Each row below is a small network's average activation on inputs in which a field has the value named, seen along a few directions.
Related values have similar rows: they may be neighbours, one step apart, or belong to one group.
Random noise pushes rows far along 8 fixed directions. That doesn't count. These rows show it; they differ only by the noise:
-380	-416	127	-600	85	-533	341	755	14	-291	-77	-11	-326	781	100	-28	121	443	96	409	-396
192	-298	218	-408	104	348	411	339	-272	850	-156	-68	369	-355	-211	-154	26	64	92	407	-34
219	-58	76	-239	533	490	-39	196	34	49	279	-118	539	-8	-9	213	-3	37	-180	-210	-102
700	-67	-371	-37	18	-271	146	-235	212	322	-27	-445	-79	-280	422	-304	-106	234	143	-403	-304
-433	91	136	224	-83	-256	-202	234	-81	558	-246	207	-310	-114	-27	-188	240	363	-61	475	454
-58	202	-109	141	-291	-7	101	-80	-89	111	-132	12	114	-41	-345	254	-47	-192	-21	106	99
-5	61	-11	-12	-351	-108	160	48	-123	-181	-114	-58	158	265	-662	378	-83	-186	-102	306	-138
-133	-245	-54	-544	-187	-53	629	395	-152	88	-96	-16	64	220	81	53	-61	-116	294	74	-289
-415	411	-245	111	131	313	378	-95	-70	254	-245	140	169	-239	-73	468	-65	-282	90	-200	282
247	13	53	56	-25	137	-428	94	77	-14	363	-30	336	92	20	16	80	21	-185	-40	57


Field T:
t9: -358	-363	557	-550	238	431	229	243	-382	-447	-20	13	136	15	-274	221	-185	-306	-101	-361	-291
t13: -257	151	39	309	-183	-156	-231	162	-132	-588	46	275	-97	456	-485	173	88	92	-193	234	149
t3: -189	358	-52	155	514	325	-161	-90	358	238	-83	190	500	-96	39	488	152	-54	-56	419	307
t6: 185	-280	75	-131	-230	68	-83	71	-103	-916	545	-30	211	559	-239	34	-98	-207	-38	-282	-325
t7: -396	-717	734	-558	222	375	241	537	-663	208	-48	178	-322	-187	-227	-558	107	218	7	-12	17
t15: -442	187	112	226	-512	-453	-39	-223	32	-236	-381	84	-360	233	-292	139	-30	-160	-47	500	68
t1: -689	129	14	65	-188	-346	417	-71	-231	603	-825	174	-680	-397	-22	-84	51	-18	210	161	290
t2: 165	-192	62	-315	817	445	285	25	67	-50	20	-5	34	92	105	115	-35	76	1	-35	-200
t5: 418	-226	-26	-185	-660	-21	-66	171	-169	47	404	17	184	16	236	-506	-58	-300	198	-232	-37
t8: 337	80	-132	493	-383	-204	-334	-380	219	-214	135	6	-79	142	33	-157	7	-36	32	244	-53
t10: 163	-156	-280	-287	-771	-401	404	104	33	222	58	-3	-93	-40	388	-417	-121	-233	370	12	-151
t14: 361	-214	5	-17	-142	142	-119	-246	-68	-222	301	-15	92	-57	225	-349	0	-227	213	-161	-102
t12: -251	67	-154	281	-31	-43	-226	-111	72	-145	161	190	-385	-125	510	-148	145	26	212	-223	221
t4: -304	98	274	61	140	56	77	-192	-149	458	-385	111	-229	-544	32	-87	-71	-3	-59	238	200
t11: -313	-340	565	-225	-5	-124	-442	496	-184	221	100	127	-307	-106	198	-559	179	483	-175	96	202
T is arranged as a line.
Question: Name the neighbours of t13, in listed order.
Answer: t6, t5
Question: Name the neighbours of t11, in listed order.
Answer: t1, t10
Question: Name the neighbours of t12, in listed order.
Answer: t7, t8
Question: Name the neighbours of t9, in listed order.
Answer: t3, t15
